Each row below holds a small network's activations on one input, seen along a few directions.
In each table, some parts of the input vary, and every possible input appears once, in random order.
A made-up example of a description, with smaller parts first: line(4) and (point or ring(11) or (values(3) and ring(5))).
Shared parts are said once, and a part with two or three values counts as separate values.
In the rows, zero is written as 128.

Other details of the inputs shift rows strongly along two fixed directions, in all tables alike. That doesn't count.
To show where, the next rows are all for the same input, with only those details redrawn:
[144 123 121 148 120 126 103 122 132  93 108]
[ 91 182 121 148 125  87 174  94 121 176  98]
[116  52 140 107 130 174 206 138 113 125 129]

Rows:
row 1: [140 126 130 126 131 132  98 111 153  91 103]
row 2: [149 115  95 134 121 124  83 121 111 116 131]
row 3: [124  60 146  78 163 177 202 118 117 138 143]
row 4: [145 137 130 138 131 128 104 133 157  91 134]
row 5: [ 97 178 101 164 126  77 172 105 117 191 125]
row 6: [134 137 125 125 116 139  95 132 160  98 112]
row 7: [112  50 113  92 123 161 188 138  99 146 145]
row 8: [162 149 185 127 145 133  82 154 150 125 132]
row 9: [142 130 134 140 132 134 105 119 156  90 100]
row 10: [122  66 158  88 157 163 211 131 119 119 144]
row 11: [152 135 110 133 119 123  89 145 111 110 146]
row 12: [144 129 111 149 112 119 100 142 128 100 147]
row 13: [157 122 111 127 141 121  91 106 112 104 131]
row 14: [143 130 134 151 137 137 106 115 159  92 108]
row 15: [ 95 184 115 158 137  81 179  86 122 181 115]
row 16: [145 123 120 160 125 129 105 118 135  95 116]
row 17: [148 128 124 120 144 137  90  99 141 101 112]
row 18: [155 117 156 110 135 115  72 113 120 119 126]
row 19: [143 137 125 148 128 139 103 133 163  96 127]
row 20: [132 138 154 108 117 130  63 149 142 130 140]
row 21: [138 130 112 162 102 138  99 146 135 107 130]
row 22: [148 127 146 115 110 122  66 141 122 134 142]
row 23: [111  57 143  76 146 177 197 118 128 130 127]
row 24: [ 97 209 129 122 143  90 168 103 129 188 121]
row 25: [ 73 202 108 126 122 102 149 111 127 198 122]
row 26: [116  52 140 107 130 174 206 138 113 125 129]
row 27: [ 98 184 110 143 130  61 172 111  98 184 130]
row 28: [ 95  71 139 105 116 188 189 173 133 131 140]
row 29: [143 139 119 119 128 145  87 120 148 108 122]
row 30: [158 134 132 121 154 123  98 112 133  96 121]
row 31: [116  54 126 115 118 166 198 154 107 138 138]
row 32: [108 195 165 140 130  84 152 139 106 221 134]
row 33: [137 139 131 139 117 142 102 140 162  96 109]
row 34: [151 118 105 153 123 106 102 132 121 102 142]
row 35: [150 138 167 101 130 132  72 129 154 124 129]
row 36: [118 136 115 130 105 138  87 150 148 103 122]
row 37: [100  74 133 113 126 182 194 165 134 135 156]
row 38: [110 197 191 127 168  86 164 103 130 205 111]
row 39: [125  51 117  93 138 163 194 140  87 153 162]
row 40: [136 143 117 126 127 132  85 154 130 106 143]
row 41: [ 77 205 123 133 126  83 164 130 125 178 132]
row 42: [170 127 174 137 150 116  82 139 114 119 128]
row 43: [118  61 123  89 127 177 191 149  94 151 168]
row 44: [119 134 108 121 111 138  82 144 144 107 126]
row 45: [141 129 101 131 109 136  82 130 118 116 136]
row 46: [154 123 172 101 148 126  74 109 146 115 118]
row 47: [ 94 183 109 128 138  86 163  73 105 192 110]
row 48: [141 116 101 140 109 118  91 132 123 108 121]
row 49: [ 87 181 116 134 125  82 169  85 118 180 101]
row 50: [133 125 100 128 103 129  85 134 126 110 129]
row 51: [129  55 124  95 139 157 197 149  83 147 161]
row 52: [134 135 119 116 121 138  90 125 154 102 116]
row 53: [137 130 113 150  99 134  97 149 133 105 122]
row 54: [138 139 130 149 121 146 103 137 165  97 117]
row 55: [159 128 118 129 142 114  97 116 108  99 130]
row 56: [ 78 204 110 125 129  96 152 115 123 198 132]
row 57: [149 129 133 140 146 119 108 111 151  86 124]
row 58: [129 136 119 141 120 129  96 152 147  96 144]
row 59: [ 97 189 125 137 141  65 179  92 103 174 121]
row 60: [116  65 135  98 123 163 201 163  97 132 167]
row 61: [ 96  71 139 115 119 192 193 170 135 134 146]
row 62: [144 147 172 133 131 132  73 174 138 131 142]
row 63: [119  65 148 110 151 174 210 125 138 126 138]
row 64: [147 143 134 127 133 125 102 140 146  88 133]
row 65: [105  59 127  97 106 177 192 155 111 140 146]
row 66: [ 87 177 109 125 130  82 163  78 113 183 105]
row 67: [145 118 106 165 114 125 100 136 128 108 126]
row 68: [143 128 107 160 109 131  99 142 135 105 140]
row 69: [154 115 139 118 123 108  68 132 115 134 136]
row 70: [150 123 119 148 134 109 107 113 127  90 133]
row 71: [170 122 156 144 137 110  79 159 109 135 138]
row 72: [ 93 205 122 120 142  96 163  94 133 194 122]
What is each input in this table made of?
Answer: ring(6) and (values(2) or ring(10))
Changing only the ring(6) part turns row 61 into row 16. The same change can be made to row 41. Which row results?
Answer: row 59
Changing only the ring(6) part turns row 72 into row 56. The same change can be made to row 8. Which row results?
Answer: row 62
Change only the ring(10) part in row 52. List by row number the other rows that result.
Answer: row 4, row 6, row 19, row 24, row 29, row 33, row 54, row 64, row 72
Change only the ring(6) part in row 19. List by row number the other rows that result.
Answer: row 5, row 15, row 37, row 63, row 68
Change only the ring(10) part in row 45. List by row number the other rows that result.
Answer: row 11, row 12, row 21, row 43, row 50, row 53, row 60, row 65, row 68
Change only the values(2) part in row 8. List by row number the other rows that result.
Answer: row 35

Rows:
row 73: [159 162 133 140 125 116  40 136 147  94 125]
row 74: [ 89 180  80 159 114  86 168  97 117 172 114]
row 75: [111  70 163  83 147 161 210 141 103 169 148]
row 76: [147 143  73 164 102 110  61 115 136  70 112]
row 77: [ 99 194 133 134 142  87 156  90 130 181 110]
row 78: [111  66 162  82 147 165 217 135 105 165 144]
row 79: [167 154 139 143 127 105  37 133 136 100 129]
row 80: [ 99  83 152  92 134 167 202 149 122 160 144]
row 81: [170  35 144 110 136 189 112 155 139  50 142]
row 82: [167  39 136 112 124 193 108 162 139  54 140]
row 83: [ 88 184  84 160 113  84 167 105 115 165 115]
row 84: [ 91 197 127 146 123  92 150 109 134 182 111]
row 85: [167 158 137 140 128 110  37 138 141 101 130]
What is each input in this table made of?
Answer: values(3) or ring(10)
What sort of input is row 75?
Answer: ring(10)
A walk changes only the ring(10) part. It starts at row 73 and steps to row 80. List the rest of the walk in order.
Answer: row 84, row 82, row 81, row 77, row 78, row 75, row 79, row 85
